These are the activations of a small neural network, seen along a few directions. Each row is one input.
In each table, some parts of the input vary, and every possible input appears once, in random order.
A made-up example of a description, with smaller parts first: ring(5) and (point or (values(2) and line(4)) or line(9)).
Shared parts are said once, and a part with two or three values counts as separate values.
(in the rows, 128 means zero)

Other details of the inputs vary at random and push rows far along two fixed directions, the same in every table; ignore that.

A family of inputs:
x1: 122  131  114  101  151  143  122  127  143  126  116  75
x2: 117  125  118  121  139  151  121  123  154  127  118  120
x3: 128  133  123  116  139  147  120  122  148  121  113  109
x4: 129  143  142  115  125  107  136  135  137  116  174  139
x5: 130  131  127  123  135  145  120  121  146  128  114  109
x6: 123  132  121  110  144  147  118  127  157  120  112  96
x7: 116  123  124  128  137  144  118  123  153  126  118  119
x8: 127  142  147  114  124  108  139  136  133  116  175  141
x9: 187  127  106  175  65  187  178  116  81  247  120  197
x10: 124  132  116  105  148  140  121  123  136  121  116  85
x11: 125  141  145  111  127  113  133  138  135  112  174  135
x12: 124  142  145  108  132  107  132  136  139  113  173  137
x13: 110  106  169  201  96  28  89  141  73  57  80  204
x14: 116  116  114  113  155  142  123  123  142  127  122  86
x15: 126  143  147  114  124  110  138  134  135  112  175  140
x16: 120  118  110  113  150  143  127  123  135  128  120  98
x17: 184  120  97  177  74  185  186  115  62  248  126  198
x18: 129  121  178  190  88  22  86  136  64  56  73  183
x19: 117  117  108  109  152  145  127  128  140  132  119  88
x20: 106  116  107  117  155  146  126  133  146  128  123  102
Description of these inputs: values(5) or (values(3) and ring(5)).
Which other rows does x6 become when the ring(5) part takes its other values? List them by row number. -> x1, x9, x19, x20
Which other rows does x1 become when the values(3) part takes its other values? List them by row number. -> x10, x18

A family of inputs:
x21: 128  123  113  131  126  156  137  129  136  153  125  134
x22: 130  126  119  126  131  146  142  126  131  155  148  128
x23: 139  128  124  121  126  140  143  124  121  155  149  119
x24: 142  134  116  121  124  145  138  127  118  153  122  114
x25: 138  130  120  121  124  136  146  131  117  152  144  125
x26: 121  122  142  150  117  89  108  134  114  96  98  148
x27: 130  122  119  134  128  157  136  123  138  155  129  131
x28: 133  146  166  139  104  88  111  134  132  90  132  164
x29: 140  125  118  131  127  152  136  119  131  158  124  119
x30: 129  127  115  125  129  143  144  132  128  151  144  133
x31: 74  130  123  56  204  125  99  133  198  53  151  33
x32: 141  127  117  127  126  152  136  119  127  153  120  126
x33: 115  121  144  152  119  98  108  132  121  90  107  161
x34: 145  135  119  120  125  149  138  121  117  151  124  116
x35: 115  125  145  146  121  87  116  135  114  90  125  160
x36: 128  128  149  148  116  85  109  130  106  94  106  136
What do these inputs look like to the network? -> point or (values(3) and ring(5))
Which other rows does x27 become when the values(3) part takes its other values? List them by row number. -> x21, x33
Which other rows does x25 become when the ring(5) part takes its other values? List them by row number. -> x21, x24, x26, x30
